A small network was shown many inputs. Here are its activations along a few directions, one row for each input.
In each table, some parts of the input vary, and every possible input appears once, in random order.
Descriptions start from the smaller parts, as in this example, which fits no table here: values(3) and (point or ring(9) or (line(4) and ring(8))).
Shared parts are said once, and a part with two or three values counts as separate values.

Rows:
R1: [-1.51  2.81 -0.32 -2.24  1.40  3.14 -1.21 -0.56 -1.46  1.51  2.15  0.72]
R2: [ 1.06 -2.43 -6.76  1.69 -2.27 -8.24 -0.50  1.94 -0.08  6.13 -3.38 -3.46]
R3: [-0.60 -3.05 -1.61  3.74 -1.84  0.66  2.86 -2.74  1.07 -0.19  0.16 -0.16]
R4: [ 2.17 -4.92 -0.32  0.91 -0.20 -0.33 -2.24 -2.24  0.05 -1.21 -0.17 -1.30]
R5: [-2.30 -2.66  0.03  1.74 -1.66 -3.02  0.30 -3.46  2.31 -0.42 -1.06  0.65]
R6: [ 0.70  4.13  2.69 -0.76  1.01  0.46  3.16  3.63 -0.17 -0.01 -0.73  1.24]
R7: [ 0.36  5.18  0.59  1.38  1.35  3.02  2.08  0.58 -0.17  0.77  0.48  0.16]
R8: [ 2.26  1.62  0.86 -1.49  2.62  2.68 -2.86  2.75 -2.01  0.13  0.48  1.28]
R9: [ 2.28  2.31  2.06 -3.65  2.92 -0.23 -1.57  3.26 -0.69 -0.71  0.20  0.93]
R10: [-0.83  4.26  1.29  0.27  0.98  1.75 -0.17  0.62 -1.78  0.49  1.64  0.12]
R11: [-0.37  3.33 -0.24 -2.02  1.39  3.22 -1.27  2.88 -1.15 -0.79  0.76 -0.57]
R12: [ 2.51 -5.45 -0.62  0.82 -0.74 -0.15 -2.16  0.44 -0.14 -2.01 -0.28 -0.79]
R13: [-0.23 -2.48  0.82  0.86 -2.69 -3.54  1.31  1.46  1.45 -3.29 -0.71 -1.56]
R14: [-0.49  3.75  1.13  0.76  0.45  2.22 -0.68  3.15 -1.76 -0.25  0.35  0.82]
R15: [ 0.03 -3.67 -1.30  0.48 -2.84  0.32 -1.24  0.67  1.16 -2.48 -0.25 -2.52]
R16: [-1.62 -4.29 -2.22  0.52 -1.28  0.71 -0.44 -3.06  0.37 -1.01  0.52 -1.34]
R17: [-0.55 -3.24 -1.62  0.47 -1.55  0.19 -0.68 -2.10  1.16 -2.26  0.14 -3.21]
R18: [-1.61  4.03  0.04  0.75  0.79  2.54 -0.67 -0.59 -1.67  1.17  0.64  2.01]
R19: [ 1.14 -2.67  1.68  1.08 -3.16 -2.72  3.80  1.59  1.73 -1.61 -0.61 -0.85]
R20: [ 0.62  3.71  1.27  1.04  0.45  2.75  2.03  3.40 -0.78  0.85  1.46  0.71]
R21: [ 2.04 -5.39  0.69 -0.82  0.73 -2.67 -0.70  1.04  0.71 -2.93 -1.22 -0.85]
R22: [-1.32  4.28  1.59 -0.27  1.85  0.44  2.28 -0.75  1.37  2.71  0.76  2.61]
R23: [-2.59  3.12  0.66 -3.12  3.12  0.79 -0.88 -1.14  0.60  1.50  0.34  1.56]
R24: [-0.37 -3.35 -0.32  3.12 -3.01 -0.64  0.07  0.85  0.07 -2.35 -0.41 -1.27]
R25: [ 0.32  2.10  1.08 -3.28  3.93 -0.04 -2.05 -1.32 -0.02  1.91  0.96  2.95]
R26: [-0.71 -2.86 -0.16  2.65 -2.50 -1.12  0.52 -1.74  0.09 -1.58  0.89 -2.02]
R27: [-0.20  4.17  3.00 -1.48  0.33 -0.47  0.41  3.49 -1.14 -0.63 -1.05  1.25]
R28: [ 0.38 -2.61  0.31  4.02 -2.43  0.11  2.28 -1.57  1.44 -0.28 -0.30 -1.59]
R29: [-1.13 -2.81 -2.04  2.29 -2.89 -0.38  0.84 -3.33 -0.39 -1.52  0.01  0.01]
R30: [-2.20 -3.72 -0.24 -0.74 -1.04 -2.07 -0.83 -3.48  2.77  0.00 -0.67 -0.37]
R31: [ 0.97  1.74 -0.77 -1.56  3.59  2.99 -2.26 -0.98 -2.09  0.98  1.12  2.33]
R32: [-0.44  3.59  0.61 -2.58  1.47  2.98 -0.95  0.17 -1.85  0.44  0.97 -0.53]
R33: [ 0.94 -4.03 -1.04 -1.23  0.10 -2.90 -1.52 -3.86  2.51 -0.63  0.13  0.72]
R34: [ 1.98 -4.79 -1.72  0.11 -1.35  0.04 -1.98 -3.65 -0.44 -0.60 -0.13  0.70]
R35: [ 2.54  2.68  1.17 -2.22  2.36  2.46 -2.68 -0.10 -2.30  0.94  0.41  1.15]
R36: [ 0.12 -3.91  1.09 -2.26 -2.57 -2.69  0.48  1.29  1.05 -2.40 -0.28 -2.09]
R37: [ 0.87 -2.51 -1.24  3.72 -2.67  0.30  2.80  0.92  1.61 -2.22 -0.32 -1.44]
R38: [ 0.43  5.31 -3.67 -1.53  2.52 -3.95 -0.29  3.72 -3.52  8.41 -3.36 -1.39]
R39: [-2.67  4.19  0.89 -0.67  2.48 -0.13  0.15 -1.09  0.22  1.08 -0.02  2.60]
R40: [-0.89  2.52  2.17 -3.31  2.48  0.58 -0.32  3.60 -0.52 -0.73 -0.15 -0.23]
R41: [ 0.05  4.57  0.32  0.85 -0.01  3.32  1.79 -0.63 -0.91  2.32  0.39  2.43]
R42: [-1.13 -2.58  0.20  1.98 -1.63 -2.36  2.99 -3.06  3.29  0.77  0.16  0.57]
What is each input in this table made of? -> values(2) and (point or (line(4) and line(5)))
The inputs of R24 and R14 match in every part but the values(2) part. If R13 is changed in the same way as R24 into R14, which row does it become? -> R27
The inputs of R23 and R30 match in every part but the values(2) part. If R40 is changed in the same way as R23 into R30, which row does it become? -> R36
Change only the values(2) part in R33. List by row number the other rows that result. -> R25

Rows:
R43: [-0.65 -2.94  0.14  3.18 -2.64 -2.00  2.57 -2.22  2.84 -0.72 -1.13  0.09]
R44: [ 0.48  3.34  1.30 -3.51  3.86  1.93 -1.72 -0.32 -0.31  0.37  0.37  2.06]
R45: [-2.12  4.93  1.26 -1.52  1.97  2.00 -0.05  0.00  0.31  0.49  0.66  1.47]
R46: [ 1.35  3.18  0.50 -2.37  2.97  2.91 -2.50  0.39 -2.32  1.22  1.76  1.37]
R47: [ 0.66 -3.31  0.38  2.97 -3.34 -1.36  2.74  0.36  1.85 -1.81 -1.10 -1.29]
R48: [-0.43  5.72  1.65 -0.51  1.08  1.64  2.38  0.17  0.19  1.30  0.20  2.40]
R49: [ 0.75 -5.15  0.09 -0.52 -0.98 -2.27 -1.45 -3.04  1.68 -1.23 -0.17 -0.35]
R50: [-1.89 -3.81 -0.39  1.53 -2.29 -1.57  0.51 -2.74  2.68 -1.62 -0.55 -1.05]
R51: [ 0.39  5.32  0.27  0.68  0.77  3.18  1.95  0.80 -1.30  1.62  0.81  1.52]
R52: [ 0.34 -3.21 -0.83  3.99 -3.49 -0.83  2.16 -1.78  0.71 -0.20 -0.05 -0.98]
R53: [-0.98 -4.32 -0.08  2.06 -2.53 -1.07  0.36  0.11  2.00 -2.68 -0.68 -2.31]
R54: [ 1.45 -5.84  0.02  0.39 -0.70 -1.40 -1.63  0.00  1.64 -2.52 -0.76 -1.43]
R55: [ 0.43  3.64 -0.16 -1.73  2.01  3.71 -0.95  0.40 -2.26  0.71  1.16  1.47]
R56: [-0.47  6.19 -2.58 -2.66  4.22 -4.75  0.22  4.77 -3.86  8.78 -2.30 -0.63]
R57: [-0.98  4.54  1.60 -1.38  1.23  2.43 -0.14  2.82 -0.46 -0.33  0.95  0.39]
R58: [-0.62  4.18  1.83 -2.63  2.21  1.68 -0.91 -0.17 -1.20  0.68  0.88  2.40]
R59: [ 0.63 -5.12 -1.77  1.32 -2.32  0.08 -0.41 -2.36  0.15 -1.40 -0.09 -1.08]
R60: [ 1.45  3.05  2.17 -3.08  3.03  1.87 -2.23  2.59 -1.52 -0.15  0.99  1.00]
R61: [ 0.71 -3.22 -5.75  1.19 -1.75 -8.59  0.00  1.16  0.12  4.39 -4.11 -2.66]
R62: [ 0.52  3.50  1.55 -2.44  2.07  2.69 -0.68  2.61 -1.45 -0.68  0.41  1.12]
R63: [-0.39 -4.77 -0.37  0.45 -2.02 -1.66 -0.19 -2.78  1.94 -1.47 -0.49  0.11]
R64: [ 0.28  5.32  2.50  0.35  0.70  1.62  1.85  3.09 -0.91  0.53  0.41  1.16]
R65: [-1.36  4.43  0.09 -0.43  1.48  2.93 -0.32  0.53 -2.05  0.54  1.97  0.30]
R66: [-1.11 -4.41 -1.97  2.57 -2.71 -0.42  0.37 -2.07  0.99 -1.52  0.62 -1.99]
R67: [ 1.29 -5.83 -1.50  0.92 -0.93 -1.03 -1.70 -2.32  0.06 -1.36  0.64 -1.44]
R68: [ 0.27 -5.42  0.06  1.18 -1.88 -1.71 -0.24  0.01  0.48 -2.96 -0.38 -1.64]
The inputs of R53 and R57 match in every part but one. If R61 is changed in the same way as R53 into R57, which row does it become? -> R56
What is each input in this table made of? -> values(2) and (point or (values(3) and line(4)))
Change only the values(2) part in R45. List by row number the other rows that result. -> R50
Change only the values(3) part in R47. List by row number the other rows that result. -> R43, R52
Change only the values(3) part in R55. List by row number the other rows that result. -> R58, R62
Change only the line(4) part in R51. List by row number the other rows that result. -> R46, R55, R65

Rows:
R69: [ 0.52 -4.34 -2.88 -0.06  0.22 -1.82 -3.29 -2.93  1.33  0.63 -0.37 -1.65]
R70: [-1.60  3.57  4.96 -1.42 -0.03  8.00 -1.76 -1.19 -0.29 -4.59  2.98  1.29]
R71: [-0.61 -1.05 -2.04  3.77 -3.44 -2.06  2.03 -2.07  1.24  0.18 -1.64 -1.39]
R72: [ 1.19  2.39  1.03 -3.51  3.25  0.55 -1.10  1.11 -1.85  1.69  0.35  0.64]
R73: [ 0.09  3.67  0.86 -1.29  2.21  1.36  2.11  4.19 -0.55  0.22 -0.49 -0.22]
R74: [-1.88  5.32  1.36 -0.15  1.07 -0.06  2.10 -1.04  0.42  2.57  0.21  2.55]
R75: [-0.22 -2.66 -1.53  3.90 -3.08 -1.71  1.07  0.67  0.88  0.64  0.57 -1.91]
R76: [-0.37  5.81 -0.50  1.23  0.94  1.13  2.23 -0.30 -0.56  1.84  0.16  0.76]
R77: [ 0.43  2.37 -0.66 -3.30  3.00  0.42 -2.07  0.20 -2.44  1.58  0.93  1.76]
R78: [ 0.71  4.62  0.58  1.18  0.94  1.62  1.55  1.95 -2.51  2.49  0.75  0.15]
R79: [ 0.67  2.25 -1.64 -3.48  4.52  2.15 -1.78 -0.97 -1.28  2.61  0.89  0.60]
R80: [-0.22 -2.98 -0.18  1.82 -1.92 -2.87  1.79  1.52  0.31 -1.94 -2.11 -2.67]
R81: [ 1.07 -3.76 -0.15  0.09 -1.76 -3.29 -0.44  1.76  0.29 -1.77 -1.21 -2.23]
R82: [ 0.76  2.98  1.24 -2.28  2.23  0.29 -0.83  4.66 -0.89  0.11  0.21  0.96]
R83: [ 0.67 -4.91 -1.00 -1.64 -1.20 -1.98 -0.76 -0.12  0.19  0.25 -1.32 -1.41]
R84: [-2.02 -1.55 -0.10  2.45 -3.27 -3.30  1.94 -2.86  2.21  0.93 -1.63  0.49]
R85: [ 0.69 -7.04  3.03  3.18 -2.55  4.31 -0.08 -3.35  3.11 -7.24  1.97  2.53]
R86: [ 0.11 -4.70 -2.38 -0.48 -1.14 -2.77 -2.70 -1.23  0.41 -0.17 -0.25 -0.24]
The inputs of R73 and R80 match in every part but one. If R79 is changed in the same way as R73 into R80, which row does it become? -> R69
What is each input in this table made of? -> values(2) and (point or line(8))
Change only the values(2) part in R74. List by row number the other rows that result. -> R84
